Each row below holds a small network's activations on one record, seen along a few directions.
After each row come some of the record's fields: U, S, C, W, E, K, T.
A field that a record lacks is left out.
The largest differences between rows may come from other fields.
In the rows, 500 means zero.
Strong random noise was added to every row along 6 fixed directions; ignore it. To show where, here is one row again and again, with new noise each time:
[452 430 186 552 717 578 534 434 218 595 628 677 230 690 367 520 586 499
 696 466 485 542 439 594 348 626 450 447]
[616 658 292 531 288 484 668 589 483 377 848 345 393 395 625 615 691 309
 576 530 476 416 595 511 469 416 464 661]
[396 459 649 392 513 553 325 501 535 454 286 463 430 458 565 289 569 623
 523 591 502 540 551 533 538 533 458 396]
[626 613 564 592 341 526 385 604 507 353 509 350 528 313 542 513 652 429
 668 554 659 313 481 424 528 436 451 500]
[625 662 569 404 468 344 589 352 554 724 327 532 609 691 547 420 419 609
 494 443 446 763 554 455 564 491 666 622]
[483 510 427 369 519 423 619 396 485 625 491 544 487 709 542 444 482 554
 480 488 362 685 620 558 476 528 562 556]
[243 289 265 507 541 623 523 575 386 393 774 438 204 473 532 466 628 386
 518 610 364 420 577 654 381 616 376 441]
[633 500 694 538 434 377 424 450 541 584 274 456 853 631 431 525 399 539
 612 475 595 437 518 388 526 487 590 472]

[417 616 530 897 373 553 519 494 607 718 718 265 487 262 470 550 271 378
 404 450 676 468 151 367 553 691 658 597]
(U u2; S s4; C c2; W w2; E e2; K k2; T t2)
[278 312 404 344 456 593 543 601 495 318 540 414 335 487 423 410 483 445
 529 533 415 422 564 669 372 578 430 514]
(U u1; S s4; C c2; W w1; E e1; K k1; T t2)
[503 389 388 583 600 491 471 633 380 324 574 482 478 433 519 551 661 318
 579 475 504 298 543 599 436 555 406 546]
(U u1; S s2; C c1; W w3; E e1)
[218 162 539 395 503 590 475 514 559 463 540 433 643 610 344 479 233 542
 472 554 383 411 618 557 358 617 516 372]
(U u1; S s1; C c2; W w2; E e2; K k2; T t1)
[847 710 481 582 244 441 645 580 572 331 677 428 839 508 607 733 626 346
 555 464 650 209 581 398 515 289 385 562]
(U u1; S s2; C c2; W w4; E e1; K k2; T t2)
[660 575 550 394 492 274 724 375 563 635 381 542 868 789 389 563 299 461
 535 328 472 637 579 495 442 482 688 750]
(U u1; S s4; C c1; W w3; E e1)
[609 512 331 603 650 495 488 441 316 575 623 615 349 527 442 632 603 529
 641 444 558 471 428 453 470 524 415 450]
(U u2; S s4; C c2; W w3; E e1; K k1; T t2)
[519 292 321 574 457 200 738 546 482 544 735 429 588 669 475 729 394 231
 446 476 201 504 705 590 415 555 648 697]
(U u2; S s2; C c1; W w3; E e1)
[362 266 761 551 381 522 338 521 673 454 423 366 795 381 532 467 361 495
 368 625 521 360 552 392 577 527 486 320]
(U u1; S s4; C c1; W w4; E e1; K k2; T t1)
[481 395 628 292 428 422 505 429 578 419 398 491 754 680 671 487 519 545
 327 521 420 476 728 518 527 427 383 398]
(U u2; S s4; C c2; W w1; E e1; K k1; T t2)
[831 853 629 260 143 447 404 661 719 141 519 309 513 154 687 546 768 562
 587 605 561 420 742 444 636 144 418 517]
(U u2; S s4; C c1; W w5; E e2; K k2; T t2)
[437 580 498 509 514 464 453 497 540 619 474 498 161 247 611 319 521 568
 396 614 365 762 488 570 603 533 630 596]
(U u1; S s2; C c1; W w2; E e1)
[447 326 405 524 559 506 444 539 388 531 505 499 451 542 430 495 491 465
 604 551 480 441 514 536 408 549 490 422]
(U u1; S s1; C c2; W w1; E e1; K k1; T t2)
[521 590 537 574 484 604 396 470 469 475 566 530 493 445 508 506 537 573
 510 505 621 411 406 382 552 466 381 388]
(U u2; S s4; C c2; W w2; E e2; K k1; T t2)
[708 567 486 777 599 524 407 463 355 653 510 603 580 479 331 680 409 532
 705 423 711 403 203 336 554 500 556 388]
(U u1; S s2; C c2; W w5; E e1; K k2; T t2)
[577 538 386 610 422 527 613 510 444 544 645 520 570 576 414 598 466 362
 576 419 623 426 428 484 445 525 529 601]
(U u1; S s4; C c2; W w4; E e1; K k2; T t1)
[416 276 368 706 516 522 541 500 428 592 713 499 612 547 429 664 414 383
 492 524 502 351 473 484 441 597 488 447]
(U u1; S s4; C c2; W w4; E e1; K k2; T t1)
[305 291 384 432 654 557 390 532 385 495 526 606 132 428 440 359 508 553
 475 618 315 605 524 660 426 601 486 386]
(U u1; S s2; C c1; W w2; E e1)
[825 640 382 558 445 453 550 504 360 493 624 610 546 480 339 732 533 480
 722 455 619 363 469 369 462 346 497 448]
(U u1; S s2; C c1; W w2; E e1; K k1; T t2)
[104 218 645 422 482 698 355 537 653 415 441 409 405 394 514 299 377 607
 302 611 421 466 515 600 510 598 432 334]
(U u1; S s4; C c2; W w2; E e2; K k2; T t1)
[481 492 355 512 628 529 444 492 374 437 529 587 313 555 473 473 606 505
 563 492 478 525 491 575 394 497 455 502]
(U u2; S s1; C c1; W w5; E e2)
[367 378 427 685 561 557 472 544 385 541 524 471 414 510 347 504 493 363
 608 450 556 397 363 499 408 657 508 464]
(U u2; S s1; C c1; W w1; E e1; K k1; T t2)
[528 554 395 626 464 402 664 478 492 563 679 535 542 546 632 605 480 325
 365 409 438 487 470 475 507 534 527 649]
(U u1; S s2; C c1; W w2; E e1)
[533 462 673 329 553 372 479 410 522 591 180 624 752 710 401 447 313 665
 525 448 522 575 551 473 532 452 624 399]
(U u1; S s2; C c1; W w5; E e1; K k1; T t2)
[742 837 519 588 347 572 560 446 542 498 597 478 616 426 521 563 504 505
 546 399 750 414 339 325 546 366 474 568]
(U u1; S s4; C c2; W w2; E e2; K k1; T t2)
[430 303 659 401 452 447 452 544 612 380 443 438 752 509 511 577 519 465
 420 584 392 313 685 522 459 505 418 426]
(U u2; S s4; C c1; W w4; E e1)
[468 388 369 386 418 535 595 545 484 327 679 422 499 501 466 552 528 420
 556 544 433 374 648 584 385 480 403 510]
(U u1; S s4; C c2; W w1; E e1; K k1; T t2)
[464 450 330 602 527 544 590 539 402 524 700 531 337 437 429 567 513 387
 529 505 456 440 444 489 457 555 471 484]
(U u1; S s2; C c1; W w4; E e1; K k1; T t2)
[291 283 680 360 552 487 457 408 621 655 310 515 653 623 524 393 242 630
 263 575 353 665 643 528 569 534 593 420]
(U u1; S s4; C c2; W w2; E e2; K k2; T t1)
[761 763 434 513 559 454 558 472 409 484 400 628 443 573 536 527 674 551
 660 369 632 554 496 512 542 453 510 619]
(U u2; S s2; C c2; W w3; E e1; K k2; T t1)
[341 440 549 369 496 442 482 547 576 503 441 476 401 395 620 295 520 533
 290 575 265 687 653 623 582 543 547 582]
(U u1; S s2; C c1; W w2; E e1)
[412 438 516 434 403 527 567 571 587 313 655 375 579 408 547 507 481 435
 434 543 451 344 601 503 497 475 443 477]
(U u1; S s2; C c1; W w5; E e1; K k1; T t2)
[612 442 421 660 420 504 613 485 452 551 659 499 798 646 300 754 341 384
 665 398 599 300 467 376 359 489 544 501]
(U u1; S s1; C c2; W w4; E e2; K k2; T t1)
[455 453 402 691 567 436 611 431 459 806 614 534 436 540 551 558 353 400
 369 496 380 667 441 487 589 626 617 564]
(U u1; S s2; C c2; W w4; E e1; K k2; T t2)
[445 574 473 650 524 557 459 606 449 532 542 383 198 250 426 462 529 431
 585 500 546 547 309 477 565 606 554 622]
(U u2; S s4; C c2; W w3; E e1; K k1; T t2)
[886 600 506 753 365 439 412 641 441 313 605 444 744 360 520 827 753 329
 744 508 731 113 548 314 550 332 360 500]
(U u2; S s4; C c2; W w1; E e1; K k2; T t1)
[547 542 461 650 568 579 424 513 386 461 528 559 421 428 457 488 539 502
 630 474 668 374 391 468 506 508 424 442]
(U u1; S s2; C c2; W w5; E e1; K k1; T t2)
[658 824 621 144 455 530 565 435 562 361 319 588 538 627 625 387 673 629
 486 388 569 627 608 555 462 305 459 562]
(U u2; S s1; C c1; W w5; E e2)
[542 635 347 121 590 548 647 418 412 445 379 694 407 787 524 393 644 687
 560 334 443 690 662 658 395 382 415 544]
(U u1; S s1; C c2; W w3; E e2; K k1; T t2)

Which values does each new row have?
[476 398 276 865 547 602 446 577 327 610 853 452 297 331 352 733 457 389
 597 590 487 425 319 380 484 561 540 441]
(U u2; S s1; C c2; W w2; E e2; K k2; T t1)
[702 717 672 498 378 425 433 465 630 544 386 458 652 403 741 492 598 546
 346 528 541 576 579 378 690 385 447 500]
(U u2; S s4; C c2; W w4; E e1; K k2; T t2)
[388 502 611 572 570 390 554 353 555 787 275 522 557 679 456 363 276 549
 424 407 485 711 384 476 561 692 669 645]
(U u2; S s4; C c2; W w1; E e1; K k1; T t2)
[553 537 607 708 505 628 248 634 507 333 568 394 515 229 583 576 668 455
 564 592 732 187 403 380 578 437 293 341]
(U u2; S s4; C c2; W w5; E e2; K k2; T t2)
[339 471 748 511 439 411 409 416 720 730 297 413 544 433 689 311 352 615
 205 603 376 768 527 468 723 585 608 513]
(U u2; S s4; C c2; W w4; E e1; K k2; T t2)
[391 646 594 554 463 654 377 559 566 502 559 400 246 234 617 328 561 551
 373 565 566 538 332 409 623 552 437 488]
(U u2; S s4; C c2; W w2; E e2; K k1; T t2)
[620 615 444 588 505 295 744 454 489 696 534 521 550 571 393 600 322 397
 579 365 430 682 408 469 483 552 757 780]
(U u1; S s2; C c1; W w3; E e1)
[850 763 568 521 370 471 303 557 443 431 476 500 382 230 523 522 657 623
 655 599 617 474 495 346 634 318 470 404]
(U u2; S s2; C c2; W w2; E e1; K k1; T t2)
[428 278 509 769 549 477 404 554 443 443 592 488 672 528 611 603 582 297
 347 533 520 231 455 475 487 598 361 384]
(U u2; S s2; C c1; W w4; E e1)
[574 558 532 275 498 570 468 488 435 397 483 620 403 491 459 499 658 690
 587 572 483 475 657 564 488 364 384 334]
(U u2; S s2; C c2; W w2; E e1; K k1; T t2)
[370 450 456 503 568 562 502 481 480 531 524 555 408 498 497 477 475 459
 423 463 465 512 458 557 462 549 488 524]
(U u1; S s4; C c1; W w2; E e2)
[579 688 527 734 574 535 283 530 419 508 340 565 346 323 467 435 643 505
 633 456 729 439 281 446 558 535 495 566]
(U u2; S s4; C c1; W w2; E e2)
[476 514 460 547 564 499 487 488 442 547 564 488 314 381 406 536 453 518
 585 508 472 494 432 485 512 587 574 475]
(U u2; S s2; C c1; W w5; E e1; K k1; T t2)
[455 644 329 424 517 535 531 565 460 286 574 502 220 427 732 387 849 396
 458 492 480 545 571 688 520 464 368 683]
(U u2; S s4; C c1; W w3; E e1)
[540 437 426 474 486 503 657 521 471 437 597 489 785 712 317 699 381 412
 678 379 547 335 543 495 306 461 482 497]
(U u1; S s1; C c2; W w3; E e2; K k2; T t2)
[710 733 692 347 215 273 664 504 796 480 513 350 917 577 716 576 447 526
 308 506 443 575 728 386 644 259 552 663]
(U u2; S s4; C c2; W w5; E e2; K k2; T t2)
[442 534 511 298 477 552 512 454 536 392 526 495 574 569 579 459 591 594
 434 489 461 498 655 538 491 412 423 399]
(U u2; S s1; C c1; W w5; E e2; K k1; T t2)
[290 210 871 404 376 504 251 556 755 398 255 303 684 347 547 395 374 598
 336 708 381 397 676 502 594 533 448 284]
(U u2; S s4; C c2; W w4; E e1; K k2; T t2)
[532 652 532 637 496 455 450 592 521 526 484 452 300 252 586 442 649 433
 508 544 487 529 418 497 600 583 552 654]
(U u2; S s2; C c1; W w4; E e1)
